These are the activations of a small network on made-up records, seen along a few directions, one row for each record.
After each row come some of the record's fields: Gomur, Fole, Fisuz, Kig, Tunar, Fano.
A field that a record lacks is left out.
The largest differences between rows may come from other fields.
In the rows, zero is written as 500.
Random noise pushes rows far along 14 fixed directions. That doesn't count. These rows show it; they differ only by the noise:
[571 482 545 553 555 419 603 303 654 433 435 458 611 399 416 433 642 461
 473 473 494 372 559 556 464 424 481 640 640 458 415 421]
[476 498 479 623 487 503 479 565 522 630 501 535 357 260 443 437 719 620
 653 645 452 531 513 429 513 560 597 525 714 653 432 493]
[438 529 445 599 513 597 427 446 651 356 437 547 582 579 515 582 462 587
 601 491 652 532 464 613 587 419 515 510 579 487 544 454]
[624 616 576 427 474 394 699 417 536 595 473 492 545 360 382 517 700 418
 283 514 420 548 453 454 425 452 487 505 512 593 421 495]
[611 572 558 708 594 402 540 392 560 579 540 380 295 592 374 189 520 371
 460 523 404 398 619 581 717 392 598 444 477 577 519 531]
[561 356 521 523 454 549 421 530 457 430 376 619 581 700 528 564 595 386
 546 556 424 536 389 488 452 277 346 501 314 621 466 465]
[581 421 397 439 518 545 418 504 511 572 423 600 476 423 580 337 599 421
 498 465 366 638 326 404 251 527 384 560 522 553 633 340]
[375 670 437 520 491 450 566 489 475 413 570 317 326 349 500 383 451 466
 605 450 517 635 498 572 455 672 513 415 539 523 494 499]
[544 476 366 469 558 489 567 432 733 569 497 465 554 395 386 226 555 490
 537 566 583 316 510 442 441 435 610 726 604 514 531 499]
[727 524 591 625 613 398 504 334 470 589 478 632 537 519 395 470 416 636
 292 372 345 630 452 477 481 345 348 560 258 288 532 517]
[438 560 742 369 513 372 419 755 287 791 407 590 575 529 587 586 559 709
 599 343 508 703 324 313 448 552 522 673 295 493 386 589]
[486 702 554 600 536 517 538 455 524 450 513 471 479 496 500 646 376 654
 420 413 591 632 522 595 681 476 526 394 483 423 500 593]
[444 587 561 434 373 450 608 680 527 482 553 296 559 653 641 496 427 436
 424 525 573 428 405 453 552 576 555 439 360 632 430 772]
[357 406 447 459 527 526 512 431 436 446 631 416 445 323 478 572 303 591
 497 521 498 391 728 601 487 687 518 594 544 303 423 513]
[475 767 491 242 520 642 675 538 374 674 378 542 440 290 475 589 514 432
 325 513 506 796 521 420 496 370 586 512 596 646 426 427]
[540 523 474 628 529 410 602 439 531 353 543 224 388 476 579 191 408 374
 547 458 411 392 551 512 481 511 423 483 438 485 444 640]

[545 557 529 455 548 508 549 519 340 462 387 524 514 283 643 594 513 573
 478 350 400 710 438 378 357 457 285 499 471 416 421 514]
{Gomur: j2, Tunar: s2, Fano: w2}
[358 711 533 290 468 446 630 560 447 648 554 367 477 373 509 435 414 468
 395 470 548 618 508 477 439 734 676 557 609 515 473 475]
{Fole: p1, Fisuz: d3, Kig: g3, Tunar: s2, Fano: w3}
[335 769 332 509 561 658 451 543 682 466 397 502 471 433 573 418 454 587
 691 435 784 718 408 552 620 466 680 497 805 600 643 392]
{Fole: p2, Fisuz: d1, Kig: g1, Tunar: s2, Fano: w1}
[438 398 378 332 504 615 577 505 507 595 531 449 467 338 517 415 445 393
 381 629 486 322 693 469 496 543 602 643 671 536 473 471]
{Gomur: j2, Tunar: s2, Fano: w2}
[419 553 492 512 431 488 444 457 641 472 495 575 565 701 406 521 554 437
 525 528 616 583 397 644 512 573 611 471 568 576 603 306]
{Gomur: j2, Tunar: s2, Fano: w2}
[569 417 570 415 504 439 475 398 601 567 559 589 688 393 527 695 536 611
 228 407 494 353 460 504 396 716 449 552 623 326 588 445]
{Gomur: j2, Tunar: s1}
[461 440 362 382 506 562 423 602 609 534 629 496 470 458 476 542 528 519
 550 540 664 266 543 490 524 643 612 426 531 496 671 551]
{Fole: p2, Fisuz: d3, Kig: g3, Tunar: s2, Fano: w3}
[433 643 376 410 514 494 426 575 478 676 584 664 365 576 244 569 524 530
 525 503 646 703 399 559 584 459 601 392 272 586 698 448]
{Gomur: j2, Tunar: s2}
[464 568 523 538 446 365 677 339 580 422 467 360 595 600 370 218 397 358
 461 577 456 535 491 555 404 442 543 708 490 502 358 425]
{Gomur: j2, Tunar: s2, Fano: w1}
[320 501 462 340 458 629 580 506 456 400 460 518 608 504 446 727 393 457
 503 633 641 457 658 573 575 358 573 585 550 537 340 489]
{Fole: p2, Fisuz: d1, Kig: g1, Tunar: s2}
[489 614 591 475 467 308 527 465 471 401 420 473 598 531 460 460 633 443
 618 351 503 670 264 480 266 532 349 508 357 487 478 405]
{Gomur: j2, Tunar: s2, Fano: w3}
[361 525 541 286 430 440 560 689 386 496 529 420 481 511 517 722 686 369
 589 469 633 434 482 511 544 529 506 388 344 662 423 610]
{Gomur: j2, Tunar: s2, Fano: w2}
[501 584 591 581 555 469 483 590 501 550 495 374 498 561 717 425 377 602
 461 335 536 502 463 475 638 538 511 496 474 446 524 684]
{Gomur: j2, Tunar: s2}
[479 532 540 357 615 444 424 587 429 727 460 508 412 443 555 402 632 414
 516 333 500 489 465 460 511 560 541 536 539 576 610 414]
{Gomur: j1, Tunar: s1}
[447 602 515 633 456 493 533 478 611 438 500 448 486 640 454 486 528 457
 526 567 570 513 496 614 672 455 605 422 556 609 495 517]
{Fole: p1, Fisuz: d1, Kig: g1, Tunar: s1, Fano: w2}
[539 556 593 515 456 458 504 528 484 451 507 470 552 631 570 628 523 445
 381 443 481 519 424 534 556 519 441 331 406 539 525 565]
{Fole: p2, Fisuz: d3, Kig: g3, Tunar: s1, Fano: w3}
[651 641 585 581 695 573 577 347 480 494 450 439 316 382 472 509 537 434
 400 394 484 414 794 578 799 313 554 321 672 470 505 476]
{Fole: p2, Kig: g2, Tunar: s2}
[495 505 315 246 471 655 538 675 549 640 625 473 503 350 620 507 333 592
 352 530 595 423 491 327 419 653 599 523 499 455 627 687]
{Fole: p2, Fisuz: d2, Kig: g2, Tunar: s2}
[459 591 423 360 566 582 532 600 429 659 439 538 446 396 456 426 479 534
 587 521 571 580 532 386 513 373 586 621 488 566 475 522]
{Gomur: j1, Tunar: s2}
[437 642 483 385 412 589 506 666 519 567 476 539 497 567 563 656 593 448
 447 537 609 633 367 482 572 510 600 338 547 719 582 525]
{Fole: p1, Fisuz: d1, Kig: g1, Tunar: s2}
[491 539 464 465 486 491 588 467 534 506 454 525 574 358 370 498 586 558
 583 586 550 518 479 452 403 414 514 626 562 534 388 483]
{Gomur: j1, Tunar: s2}
[528 394 546 691 470 485 481 456 496 331 501 497 546 547 509 601 508 604
 620 532 457 457 549 535 528 429 396 478 410 412 380 593]
{Fole: p2, Fisuz: d2, Kig: g2, Tunar: s2, Fano: w2}
[662 563 441 530 554 376 684 379 670 615 616 489 534 298 254 393 532 635
 342 556 528 347 554 419 502 435 576 604 466 387 498 662]
{Fole: p1, Fisuz: d1, Kig: g1, Tunar: s2}
[641 362 460 500 550 482 398 548 658 628 528 462 522 587 696 200 476 448
 402 416 426 302 389 386 392 654 520 560 574 471 716 507]
{Gomur: j2, Tunar: s1}
[384 487 506 440 436 484 476 489 578 632 501 640 667 570 387 520 442 604
 459 608 555 587 433 513 420 594 658 715 580 462 490 366]
{Fole: p1, Fisuz: d1, Kig: g1, Tunar: s2, Fano: w3}
[509 541 667 495 509 396 475 524 469 673 551 486 424 361 511 578 739 523
 444 426 432 466 515 517 518 765 592 408 712 547 527 409]
{Fole: p2, Fisuz: d3, Kig: g3, Tunar: s1}
[514 383 515 397 381 461 526 680 274 447 549 445 478 530 600 546 467 399
 508 552 357 481 430 352 337 498 305 411 187 581 377 691]
{Fole: p2, Fisuz: d2, Kig: g2, Tunar: s2}
[506 531 747 788 431 362 515 391 570 379 536 431 664 750 493 614 359 673
 427 498 503 445 534 630 686 557 531 474 480 367 361 624]
{Gomur: j1, Tunar: s2}
[532 539 450 257 622 656 488 677 468 630 439 397 419 490 736 362 449 392
 510 346 606 366 552 350 577 429 572 490 511 541 626 609]
{Gomur: j2, Tunar: s2}
[474 487 571 515 502 598 503 675 437 524 417 462 534 423 726 642 528 631
 551 505 546 463 532 395 636 414 497 517 585 577 359 709]
{Gomur: j2, Tunar: s2}
[568 711 420 662 530 509 609 457 560 254 400 412 462 272 577 499 588 594
 672 392 545 710 384 454 444 372 324 351 560 504 449 603]
{Gomur: j1, Tunar: s2, Fano: w2}
[361 456 565 687 445 366 410 636 426 458 570 409 418 458 483 451 567 653
 840 564 504 461 489 476 499 656 525 502 463 522 372 608]
{Fole: p2, Fisuz: d3, Kig: g3, Tunar: s2, Fano: w3}
[479 377 434 464 492 534 412 595 571 468 523 474 536 624 548 379 452 500
 670 519 579 343 478 438 455 531 536 560 435 475 556 556]
{Fole: p2, Kig: g2, Tunar: s2}
[576 382 481 517 554 567 535 443 547 414 356 439 594 487 682 427 554 368
 458 467 437 384 546 480 506 326 384 595 598 541 440 512]
{Gomur: j2, Tunar: s1, Fano: w2}
[597 619 600 298 534 527 711 485 612 692 428 528 636 505 350 559 599 439
 253 590 633 302 647 413 705 275 736 601 605 595 394 568]
{Fole: p1, Kig: g2, Tunar: s1, Fano: w3}
[665 334 527 558 462 565 342 635 434 760 545 667 437 492 641 454 470 658
 349 577 269 550 395 294 370 672 485 480 511 465 625 534]
{Gomur: j2, Tunar: s2}
[561 385 310 764 503 557 425 334 600 326 570 540 351 467 414 325 446 463
 553 659 385 462 547 595 491 477 417 389 607 503 594 402]
{Fole: p1, Kig: g1, Tunar: s1}
[509 501 558 297 571 518 517 407 417 636 501 520 463 597 460 426 381 280
 257 452 429 460 633 571 531 531 583 538 542 460 567 306]
{Fole: p1, Kig: g1, Tunar: s1}
[470 496 500 382 598 479 385 516 416 617 481 599 463 423 528 493 509 528
 524 339 485 605 456 476 417 586 472 560 505 415 615 358]
{Fole: p2, Fisuz: d1, Kig: g1, Tunar: s1}
[520 499 555 630 562 491 479 490 478 400 455 415 493 410 699 507 479 591
 554 369 463 500 522 498 546 522 397 475 577 408 464 578]
{Fole: p1, Fisuz: d1, Kig: g1, Tunar: s1, Fano: w1}
[418 676 572 497 482 475 644 646 400 621 476 350 392 253 545 396 522 649
 651 527 503 617 551 329 521 576 642 586 634 556 280 660]
{Fole: p1, Kig: g2, Tunar: s1}

Here are new rows. What are their fields?
[471 578 503 455 551 476 534 382 476 587 610 409 309 419 431 347 431 393
 400 460 411 527 649 599 497 751 631 439 657 428 588 329]
{Fole: p2, Kig: g2, Tunar: s1}
[694 413 448 252 596 468 539 440 426 556 519 638 544 307 381 640 620 488
 374 348 469 433 499 391 302 405 307 508 261 330 583 487]
{Fole: p2, Fisuz: d2, Kig: g2, Tunar: s2}
[654 408 566 560 522 510 434 520 511 623 492 616 504 464 568 564 630 569
 370 481 375 454 462 418 502 523 455 446 559 482 574 516]
{Fole: p1, Fisuz: d1, Kig: g1, Tunar: s1}
[440 606 544 539 444 368 633 489 453 472 591 324 550 504 582 347 168 589
 362 479 432 598 478 462 425 645 494 621 397 346 385 666]
{Fole: p2, Fisuz: d1, Kig: g1, Tunar: s2, Fano: w1}
[558 453 340 498 556 598 516 363 614 417 472 557 533 403 421 402 458 476
 503 552 504 453 561 496 420 381 474 572 590 431 539 401]
{Fole: p2, Fisuz: d2, Kig: g2, Tunar: s2, Fano: w3}
[451 501 605 376 432 326 507 473 558 562 527 527 673 501 512 539 597 481
 379 412 485 530 342 509 285 771 506 579 592 459 537 356]
{Fole: p2, Fisuz: d1, Kig: g1, Tunar: s2}
[506 573 559 450 506 612 472 683 460 658 419 496 449 439 666 493 579 516
 507 539 501 515 503 356 574 517 631 446 712 656 498 533]
{Fole: p2, Fisuz: d3, Kig: g3, Tunar: s2, Fano: w3}
[448 623 624 426 468 280 610 504 498 508 478 429 616 537 408 464 598 471
 551 395 566 555 383 490 413 508 501 608 363 505 400 518]
{Fole: p2, Fisuz: d1, Kig: g1, Tunar: s2}
[511 553 359 361 414 578 658 433 510 382 482 470 583 419 566 475 385 375
 331 545 448 648 393 461 242 492 382 509 499 512 500 447]
{Gomur: j2, Tunar: s2}
[589 606 444 527 559 553 513 569 377 503 511 533 297 317 467 629 574 580
 552 463 484 619 513 424 571 387 411 268 396 547 524 618]
{Gomur: j2, Tunar: s1}
[453 224 417 708 253 509 418 516 514 388 607 594 583 503 560 611 476 613
 460 785 301 542 374 512 290 718 362 513 526 531 429 513]
{Gomur: j2, Tunar: s2, Fano: w2}
[480 500 528 515 616 472 377 454 476 482 475 447 392 606 589 352 492 368
 587 289 467 525 501 601 522 573 478 453 517 443 654 347]
{Fole: p1, Fisuz: d1, Kig: g1, Tunar: s1}
[467 458 464 411 403 464 477 540 553 475 565 479 580 650 546 449 429 412
 426 496 505 495 361 506 368 629 482 502 393 526 581 491]
{Fole: p2, Fisuz: d2, Kig: g2, Tunar: s2}
[562 383 596 384 553 418 497 396 403 612 629 533 402 367 381 710 644 393
 267 458 395 280 717 594 556 661 480 364 543 437 543 421]
{Gomur: j1, Tunar: s2}
[491 548 508 566 444 552 453 415 613 479 433 711 605 637 291 644 599 591
 575 585 587 674 402 584 516 406 574 514 514 515 526 327]
{Fole: p1, Kig: g2, Tunar: s1}
[507 447 556 271 426 591 545 570 519 425 360 541 704 622 614 665 630 310
 453 520 562 411 436 441 407 415 473 494 579 630 457 421]
{Fole: p2, Kig: g1, Tunar: s2}
[384 439 514 564 404 469 551 516 598 316 375 386 675 477 663 359 549 465
 690 583 508 457 418 441 341 502 469 701 728 596 305 485]
{Fole: p2, Fisuz: d1, Kig: g1, Tunar: s2}
[619 626 481 516 491 512 491 624 593 582 489 581 549 378 622 569 557 711
 404 443 555 597 290 319 482 552 480 385 584 527 611 648]
{Fole: p1, Kig: g1, Tunar: s1}
[622 428 469 543 495 606 498 433 412 627 516 568 372 583 528 439 374 362
 177 625 254 587 579 520 566 431 479 429 503 567 570 445]
{Gomur: j2, Tunar: s2}
[624 585 638 582 528 377 497 420 535 547 507 538 493 702 437 471 526 418
 301 429 445 511 447 563 619 433 497 389 416 512 593 473]
{Fole: p2, Fisuz: d1, Kig: g1, Tunar: s2}
